Read these off the matrix that follows.
1) Report the first entry, reading row by row.
2) Report the 2nd entry from the end, reading row by row.
3) Report the smallest entry in the first column.
4) Report the entry directly below 108.
5) Report the 3rd entry on the diagonal from the top-right corner.
6) Report the fifth entry from the end, reading row by row.
7) Report the entry directly below 129.
8) Report the third entry on the main diagonal.
array([[126, 145, 125, 139, 142, 124, 135, 131, 144, 128],
       [152, 115, 116, 115, 133, 138, 122, 130, 126, 133],
       [127, 142, 131, 108, 107, 125, 131, 117, 113, 132],
       [143, 152, 116, 117, 150, 122, 130, 122, 138, 130],
       [135, 128, 127, 124, 118, 130, 129, 127, 128, 127],
       [153, 118, 124, 130, 107, 124, 138, 132, 122, 127],
       [107, 138, 139, 122, 143, 136, 134, 132, 140, 128]])
1) 126
2) 140
3) 107
4) 117
5) 117
6) 136
7) 138
8) 131

[[136 144 111 113 101]
 [122 126 133 133 113]
 [122 113 150 135 119]]
The top entry of the column that holds the smallest entry is 101
The 1st entry, reading row by row -> 136
Report the third entry from the end, reading row by row.
A: 150
Report the fourth entry, reading row by row.
A: 113
The entry in the bottom-right corner -> 119
Report the top entry of the column that holds the largest entry.
A: 111

Read these off the array that follows. Indices start at 1.
1) What is the entry directly above the smallest entry?
2) What is the entry in the top-left corner?
3) What is the entry in the bottom-left corner?
4) What is the entry at row 3, column 3?
5) What is the entry just right of the smallest entry?
6) What is the minimum?
7) What is the entry in the top-right corner?
8) What is the entry just left of the smallest entry?
array([[145, 134, 130, 141, 118],
       [113, 136, 132, 110, 134],
       [129, 126, 131, 132, 136],
       [127, 129, 127, 122, 140],
       [134, 136, 130, 106, 144]])
1) 122
2) 145
3) 134
4) 131
5) 144
6) 106
7) 118
8) 130

Read these off the matrix that follows. Indices start at 1.
1) Read off the entry in row 1 and column 2.
2) Read off the entry in row 3 and column 2.
3) Read off the bottom entry of the column that holds the smallest entry.
4) Read off the entry at row 1, column 1.
5) Read off the entry in the bottom-left corner.
6) Read off the entry in row 2 and column 1.
7) Read off the maximum.
8) Read off the entry in row 3 and column 1.
[[138 132 125 105 122 138 122 115 105 114 136]
 [125 156 118 132 125 120 124 122 112 111 136]
 [142 143 124 127 110 120 122 121 109 119 143]
 [149 139 125 124 105 121 122 123 105 121 145]
 [127 145 122 125 123 131 138 131 116 119 142]
 [141 132 127 103 124 139 121 114 105 112 137]
 [138 136 125 108 122 137 126 118 106 115 139]
 [135 138 124 112 123 135 128 119 110 116 140]
 [136 137 123 110 124 137 126 119 109 117 140]
 [135 148 122 129 116 120 121 123 110 115 139]
 [137 133 124 105 123 137 123 117 106 114 137]
 [137 134 125 107 122 137 124 117 106 114 138]
 [128 154 119 133 123 120 123 122 113 111 135]
 [133 149 121 130 118 120 123 120 113 116 139]]
1) 132
2) 143
3) 130
4) 138
5) 133
6) 125
7) 156
8) 142

W =
[[141 129 134 129 137 129 134 101 129]
 [131 126 128 124 133 127 128 131 129]
 [133 120 131 131 121 127 127 142 132]
 [127 122 122 128 128 122 126 130 126]
 [124 127 119 131 131 128 136 138 129]
 [135 124 123 130 136 127 125 127 126]
 [128 123 137 134 134 128 131 128 123]
 [133 130 126 127 117 126 132 127 126]]
Indices start at 1.
The entry just right of the largest entry: 132
The entry at row 1, column 1 is 141
Read off the entry in the bottom-right corner.
A: 126
The entry in row 2 and column 1 is 131
The entry at row 1, column 3 -> 134
The entry in row 2 and column 2: 126
The entry in the top-right corner: 129
The entry at row 3, column 3 -> 131
The entry at row 1, column 2: 129
The bottom entry of the column that holds the smallest entry -> 127
The entry at row 3, column 1 -> 133
The entry in the bottom-left corner: 133
Read off the entry directly below the smallest entry.
A: 131
The top entry of the column that holds the largest entry -> 101

Questions about the grid below. Counting starts at 1.
1) Give the entry in the bottom-left corner.
2) Give the entry at row 3, column 2.
3) Give the entry directly below the smallest entry.
4) Give the bottom-right entry.
5) Give the entry in row 1 and column 2.
6) Give the entry at row 2, column 1.
7) Give the top-right entry.
8) Give the entry at row 1, column 3.
[[138 125 124 138 131 123 137]
 [127 139 130 112 137 120 116]
 [118 133 134 127 126 138 121]
 [132 129 130 123 134 127 131]
 [137 133 124 129 135 131 124]
 [151 125 132 131 128 121 130]
 [131 131 132 130 125 129 128]
 [130 131 124 133 126 131 131]
 [130 130 129 130 131 129 127]
 [124 136 120 126 130 136 130]
 [128 129 131 129 129 128 130]
 [132 119 139 130 123 129 125]
 [132 131 129 124 134 128 131]]
1) 132
2) 133
3) 127
4) 131
5) 125
6) 127
7) 137
8) 124

Read these off the row that follows.
1) Give the third entry from the right.
2) Give the entry just left of 106.
3) Give the second entry from the left.
[126 104 114 106 138 116 119 114 116 127]
1) 114
2) 114
3) 104

Read these off the table that follows.
1) Which number is the 3rd entry on the main diagonal?
2) Which number is the minimum?
3) Which number is the entry in the top-left corner?
4) Which number is the entry directly below 104?
5) Which number is the fourth entry, reading row by row?
6) Which number is the 3rd entry in reading order?
7) Which number is the entry in the bottom-right corner?
8) Which number is the entry in the top-right corner?
[[132 130 132 128 141 124 136 153 130]
 [130 134 128 139 115 107 121 113 144]
 [135 126 123 134 120 116 123 104 133]
 [130 128 128 129 129 125 129 130 130]
 [134 128 128 131 135 120 132 136 132]
 [132 134 128 140 116 103 122 113 146]
 [140 130 125 141 123 100 125 114 145]
 [127 130 126 133 114 120 121 108 134]
 [119 137 137 127 131 129 132 157 135]]
1) 123
2) 100
3) 132
4) 130
5) 128
6) 132
7) 135
8) 130
